data =
array([[434, 348, 498, 573, 339, 217, 191, 461, 239, 519, 285, 652, 510,
        524],
       [523, 247, 479, 559, 358, 262, 360, 385, 191, 461, 275, 465, 352,
        564],
       [348, 343, 494, 461, 337, 291,  39, 479, 335, 527, 326, 795, 638,
        463],
       [438, 345, 499, 573, 339, 215, 196, 460, 236, 517, 284, 647, 504,
        526],
       [354, 210, 484, 336, 353, 415,  45, 417, 378, 478, 366, 772, 626,
        443],
       [323, 649, 271, 396, 420, 326, 381, 435, 386, 409, 298, 229, 270,
        340],
       [395, 539, 299, 410, 422, 343, 423, 398, 335, 404, 283, 207, 225,
        401],
       [493, 287, 488, 570, 349, 239, 299, 415, 205, 483, 278, 536, 410,
        551],
       [462, 425, 329, 424, 421, 357, 468, 360, 287, 392, 277, 191, 188,
        455],
       [527, 301, 367, 446, 414, 365, 508, 326, 236, 386, 272, 192, 163,
        511],
       [482, 298, 491, 572, 347, 233, 280, 423, 211, 491, 278, 559, 431,
        546],
       [483, 298, 491, 573, 347, 234, 279, 423, 210, 490, 278, 559, 429,
        546],
       [399, 531, 300, 411, 422, 343, 427, 396, 331, 403, 283, 206, 223,
        405]])
data[0,0]	434
data[8,0]	462
data[10,8]	211
data[6,2]	299
data[4,7]	417
data[9]	[527, 301, 367, 446, 414, 365, 508, 326, 236, 386, 272, 192, 163, 511]
data[5,5]	326
data[0,12]	510
data[8,9]	392
data[:, 5]	[217, 262, 291, 215, 415, 326, 343, 239, 357, 365, 233, 234, 343]
data[3]	[438, 345, 499, 573, 339, 215, 196, 460, 236, 517, 284, 647, 504, 526]
data[11,10]	278
data[8,6]	468
data[10,11]	559
data[12,8]	331
data[:, 8]	[239, 191, 335, 236, 378, 386, 335, 205, 287, 236, 211, 210, 331]
data[7]	[493, 287, 488, 570, 349, 239, 299, 415, 205, 483, 278, 536, 410, 551]
data[11,5]	234
data[12,1]	531
data[6,11]	207
data[10,9]	491
data[3,1]	345
data[6]	[395, 539, 299, 410, 422, 343, 423, 398, 335, 404, 283, 207, 225, 401]
data[4]	[354, 210, 484, 336, 353, 415, 45, 417, 378, 478, 366, 772, 626, 443]
data[3,6]	196
data[7,8]	205
data[1,0]	523
data[2]	[348, 343, 494, 461, 337, 291, 39, 479, 335, 527, 326, 795, 638, 463]
data[11,6]	279
data[11]	[483, 298, 491, 573, 347, 234, 279, 423, 210, 490, 278, 559, 429, 546]
data[:, 11]	[652, 465, 795, 647, 772, 229, 207, 536, 191, 192, 559, 559, 206]
data[6,10]	283
data[1,11]	465
data[1,12]	352
data[1,13]	564
data[2,13]	463
data[7,2]	488

a =
[[-2.15,-2.44,+2.30,-0.94,-0.69,+0.44,-1.25,-3.02,-2.17,-2.81,-2.65,-1.90,-1.90],
[-0.28,-1.55,-1.13,-1.12,-0.26,-1.12,-2.99,-2.93,-0.58,-0.50,-0.81,-1.05,-2.64],
[-2.19,-1.21,-2.63,+0.32,-4.17,-2.65,-1.59,-0.59,-3.10,-2.67,-1.46,-0.49,-2.10],
[+1.51,-0.85,-0.32,-0.38,+3.30,-0.35,-2.15,-0.67,+1.58,+2.56,+0.60,-1.52,-1.04],
[-1.74,-3.03,-2.56,-0.34,-1.48,-0.08,-0.32,-2.78,-3.07,-3.36,-2.11,-2.54,-2.52],
[-1.93,-2.10,-0.70,-1.22,-1.62,+0.98,-3.80,-2.52,-1.44,+2.90,+1.80,-1.62,-2.27],
[-0.98,-0.23,+3.01,+0.49,-0.76,-2.17,+1.04,+0.62,-1.24,-4.85,-4.11,+0.28,+0.35],
[-1.53,-1.74,-0.38,-0.26,-2.47,-2.43,-2.37,-1.97,-2.36,-2.63,-2.00,-0.63,-2.31],
[+1.74,+1.34,-2.01,+0.38,+0.11,-3.81,-0.09,+0.76,+0.40,-2.25,-2.18,+1.37,-0.78],
[-1.87,-2.23,-1.48,+0.27,-2.53,-2.11,-1.79,-1.03,-2.76,-2.67,-1.76,-1.46,-2.10],
[-2.24,-1.77,-2.30,+0.08,-2.14,+0.28,-2.84,-0.79,-2.18,+3.02,+1.94,-1.74,-1.72],
[-1.59,+1.06,+1.55,+0.97,-2.97,-3.81,-0.99,+0.89,-1.80,-2.82,-2.82,+1.70,-0.31],
[-2.89,-2.04,-2.32,-0.42,-4.70,-0.52,-0.12,-1.76,-3.85,-3.41,-1.50,-0.79,-1.74],
[-2.93,-3.34,+1.68,-0.44,-1.75,+0.08,-0.56,-2.91,-3.32,-4.42,-3.34,-2.24,-1.70]]
a[0, 0] -> -2.15
a[4, 1] -> -3.03
a[4, 5] -> -0.08
a[11, 9] -> -2.82
a[5] -> [-1.93, -2.10, -0.70, -1.22, -1.62, +0.98, -3.80, -2.52, -1.44, +2.90, +1.80, -1.62, -2.27]
a[0, 4] -> -0.69
a[13, 11] -> -2.24
a[2, 1] -> -1.21
a[13, 12] -> -1.70
a[12] -> [-2.89, -2.04, -2.32, -0.42, -4.70, -0.52, -0.12, -1.76, -3.85, -3.41, -1.50, -0.79, -1.74]
a[12, 0] -> -2.89
a[5, 4] -> -1.62
a[10, 7] -> -0.79
a[0] -> [-2.15, -2.44, +2.30, -0.94, -0.69, +0.44, -1.25, -3.02, -2.17, -2.81, -2.65, -1.90, -1.90]
a[10, 9] -> +3.02
a[9, 3] -> +0.27
a[:, 4] -> [-0.69, -0.26, -4.17, +3.30, -1.48, -1.62, -0.76, -2.47, +0.11, -2.53, -2.14, -2.97, -4.70, -1.75]
a[12, 4] -> -4.70
a[9, 9] -> -2.67
a[6, 10] -> -4.11
a[4, 9] -> -3.36
a[13, 1] -> -3.34
a[7, 1] -> -1.74
a[3, 5] -> -0.35
a[8, 12] -> -0.78
a[0, 10] -> -2.65
a[1, 12] -> -2.64
a[9, 6] -> -1.79
a[5, 3] -> -1.22
a[3, 10] -> +0.60
a[5, 10] -> +1.80
a[13, 8] -> -3.32
a[13, 6] -> -0.56
a[11, 3] -> +0.97
a[4, 6] -> -0.32

W =
[[+1.75 -1.39 -2.14 -0.28]
 [-1.11 -1.41 +4.02 -0.06]
 [+0.18 -0.69 +4.86 +0.68]
 [-3.44 -1.53 -1.24 +0.81]
 [+5.12 -0.79 -0.43 +2.06]
 [+3.38 -2.75 +1.02 -3.61]
 [-1.16 +0.24 -1.19 +1.19]]
Rows and columns are counted from 0.
row 0 col 0	+1.75
row 4 col 2	-0.43
row 4 col 3	+2.06
row 2 col 2	+4.86
row 0 col 2	-2.14
row 6 col 3	+1.19
row 0 col 3	-0.28
row 5 col 1	-2.75
row 4 col 1	-0.79
row 3 col 2	-1.24
row 0 col 1	-1.39
row 5 col 0	+3.38
row 3 col 0	-3.44
row 6 col 0	-1.16
row 5 col 2	+1.02
row 1 col 0	-1.11
row 4 col 0	+5.12
row 1 col 2	+4.02
row 3 col 3	+0.81
